Each row below holds a small network's activations on one input, seen along a few directions.
In each table, some parts of the input vary, and every possible input appears once, in random order.
Descriptions start from the smaller parts, as in this example, which fits no table here: ring(8) and (point or line(11) or (values(3) and line(6))).
Shared parts are said once, and a part with two or three values counts as separate values.

Other details of the inputs shift rows strongly along three fixed directions, in all tables alike. That doesn't count.

Rows:
x1: [-21, 14, 36, 30, 44, -67, 57, -47, 63, 39, -9, 1]
x2: [24, -24, 36, -28, 3, 8, -45, 10, -74, -61, -44, 7]
x3: [-33, 22, 7, 72, -85, -8, 14, 84, -75, 5, 30, 49]
x4: [12, -29, -9, -40, 3, 38, -20, 7, -76, -64, -14, 31]
x5: [-2, 11, 6, -8, 35, -51, 57, -39, 73, 77, 13, -4]
x6: [14, -18, -13, 21, -33, 33, -42, 3, 44, 41, 11, -63]
x7: [21, 7, 12, -65, 84, -68, 61, 0, -64, 13, -44, 79]
x8: [10, -23, -1, -75, 86, -38, 35, -35, -27, 5, -36, 8]
x9: [-1, 18, 3, 3, 37, -37, 66, -46, 55, 80, 4, 14]
x10: [11, 5, -14, -66, 39, 28, -17, -35, -36, -46, -26, -2]
x11: [24, -15, -1, 63, -41, 21, -52, -8, 50, -16, 1, -60]
x12: [12, -20, -23, 47, -63, 57, -32, 4, 25, 11, 30, -44]
x13: [24, -50, -29, -46, 33, 40, -48, -5, -13, -69, -18, -16]
x14: [-8, 12, 40, 10, 45, -65, 52, -62, 89, 38, -1, -1]
x15: [-22, 50, 7, 66, -95, 11, 17, 67, -71, 6, 25, 60]
x16: [37, -44, 4, -23, 6, 46, -57, -50, -9, -68, -32, -49]
x17: [-7, -18, 13, -85, 98, -44, 50, -41, 4, -19, -15, 51]
x18: [-10, -23, -12, 27, -26, 42, -42, 6, 58, 7, 25, -42]
x19: [-18, 32, 32, 42, -42, -34, 41, 71, -60, 50, 13, 78]
x20: [5, -14, -25, -59, 29, 34, -48, -19, -31, -61, -22, -48]
x21: [7, 19, 4, -62, 3, 0, -14, 19, -94, -56, -18, 29]
x22: [25, -37, -1, -53, -2, 17, -22, 21, -78, -52, -10, 13]
x23: [-33, 79, 28, 36, -44, -36, 32, 64, -60, 41, 9, 70]
x24: [-13, 69, -1, 56, -60, -18, 11, 64, -48, 18, 14, 46]
x25: [0, -2, -32, 35, -27, 37, -37, 5, 62, -7, 18, -46]
x26: [-18, 4, -5, 10, 0, 21, -17, -7, 66, 17, 13, -30]
x27: [-2, -31, -23, 33, -28, 31, -25, 1, 41, 12, 24, -62]
x28: [-20, -8, -26, 30, -28, 34, -28, -2, 48, -7, 22, -60]
x29: [-30, 26, 7, -6, 40, -42, 58, -37, 90, 43, 22, 10]
x30: [11, -13, -19, 32, -9, 8, -5, 7, 45, 23, 15, -19]
Description of these inputs: values(5) and (point or line(5)).
Changing only the values(5) part turns x28 into x15. The same change can be made to x27. Which row results?
> x12
A walk changes only the line(5) part. It starts at x6 and steps to x19. List the rest of the walk in order.
> x18, x26, x23
Change only the values(5) part in x5. List by row number the other rows that result.
> x6, x7, x8, x9
Change only the values(5) part in x11. List by row number the other rows that result.
> x1, x2, x14, x16

Rows:
x31: [13, -34, -30, -39, 0, 45, -56, 5, -9, -33, -3, -55]
x32: [-14, 1, -8, 13, -48, 14, -8, 70, -63, -9, 19, 32]
x33: [7, -23, 29, -28, 28, -31, 13, 18, -70, -35, -28, 46]
x34: [9, -19, -28, -62, 26, 47, -47, -33, -6, -60, -13, -44]
x35: [9, -11, 2, -10, 1, 23, -35, -36, 26, -34, -9, -49]
x36: [11, -2, 2, 54, -36, -1, 2, -13, 51, 49, 19, -33]
x37: [12, -3, 0, -67, 52, -23, 38, -5, -65, -3, -25, 52]
x38: [-15, 18, -1, -31, 35, -20, 32, 26, -44, -13, -9, 72]
x39: [-30, 24, -6, 0, -5, 0, 24, 11, -6, -4, 19, 36]
x40: [10, 8, -6, 44, -59, 12, -6, 19, -6, 39, 17, -14]
x41: [-14, 23, 11, 20, -5, -32, 26, 12, 16, 51, 9, 5]
x42: [11, -6, 19, 57, -57, -7, 10, 34, -42, 10, 9, 30]
x43: [-8, 8, 19, 54, -62, 8, -13, 21, -23, -27, 9, 6]
x44: [-1, 4, -32, 15, -6, 33, -31, -14, 69, 12, 16, -55]
x45: [23, -26, -20, -46, 46, 33, -48, -46, 43, -30, -24, -62]
x46: [14, -24, 14, -32, 56, -13, -1, -27, -3, -42, -33, 13]
x47: [-11, 30, 15, 49, 5, -35, 27, -20, 81, 53, 9, -9]
x48: [-20, 36, 5, 28, -7, -11, 18, -28, 62, 37, 17, -21]
x49: [-17, 4, 1, -42, 92, -52, 93, -43, 56, 60, 3, 54]
x50: [12, -7, 13, 23, -57, 7, -35, 50, -67, -20, -3, -4]
What is each input in this table made of?
> line(4) and line(5)
Changing only the line(5) part turns x46 into x45. The same change can be made to x42. Which row results?
> x40

Rows:
x51: [7, 8, -11, 30, -33, 36, -42, 12, 22, -17, 4, -29]
x52: [-8, 4, 4, 44, -45, 0, 2, 65, -27, 15, 20, 31]
x53: [20, -29, 2, -60, 26, 6, -23, -13, -51, -42, -31, -25]
x54: [19, -13, -9, -4, 33, -3, 18, -56, 59, 31, -3, -29]
x55: [0, 0, 29, -36, 4, -22, 6, 23, -85, -29, -27, 42]
x56: [-18, 9, 2, 13, 5, -34, 42, 40, -28, 14, 8, 58]
x57: [19, -14, 2, -67, 64, -13, -8, -30, -29, -29, -36, -9]
x58: [7, 14, 12, 50, -61, 4, 5, 30, -34, 18, 11, 31]
x59: [-9, -7, 8, 21, -32, 17, -22, 7, 20, -8, 13, -33]
x60: [-4, 6, 25, -32, 39, -55, 49, 40, -75, 13, -23, 94]
x61: [12, -20, 6, -52, 36, 14, -34, -7, -39, -61, -26, -3]
x62: [7, -16, -1, -2, 36, 5, 15, -51, 72, 13, 3, -15]
x63: [-25, 20, 11, 43, -58, -9, 8, 39, -33, -4, 18, 16]
x64: [2, 23, 1, 26, -15, 1, -10, 4, 24, 16, -3, -2]
x65: [-29, 21, 7, -4, 66, -49, 51, -47, 76, 31, 4, 9]
x66: [19, 9, -20, 29, -38, 29, -40, 7, 13, 1, -1, -45]
x67: [15, -10, -16, -47, 35, 20, -28, -9, -35, -67, -31, 2]
x68: [-12, -3, -1, 24, -19, 2, 7, -7, 17, 0, 18, -7]
x69: [-27, 10, -31, -27, 36, 24, 15, -35, 64, 36, 18, -27]
x70: [17, -27, -26, 23, -33, 28, -37, 24, 13, 15, 12, -47]
x71: [-33, 40, 42, 24, 33, -76, 95, -14, 36, 66, 13, 68]
x72: [9, -20, 0, 22, -43, 30, -37, -2, 11, -4, 11, -38]
x73: [12, -11, -5, 25, -37, 16, -18, -6, 11, 13, 12, -43]
x74: [17, -20, 6, -55, 33, 10, -38, -10, -42, -50, -31, -6]
x75: [-18, 42, -21, 13, -64, 16, 7, 50, -31, 25, 41, 24]
x76: [1, -16, -13, 0, 34, 3, 19, -55, 70, 7, 7, -17]
What is each input in this table made of?
> values(2) or (line(4) and (point or line(5)))
Change only the line(4) part in x73. List by row number the other rows that result.
> x68, x71, x72
Change only the line(4) part in x57. List by row number the other rows that result.
> x61, x65, x74
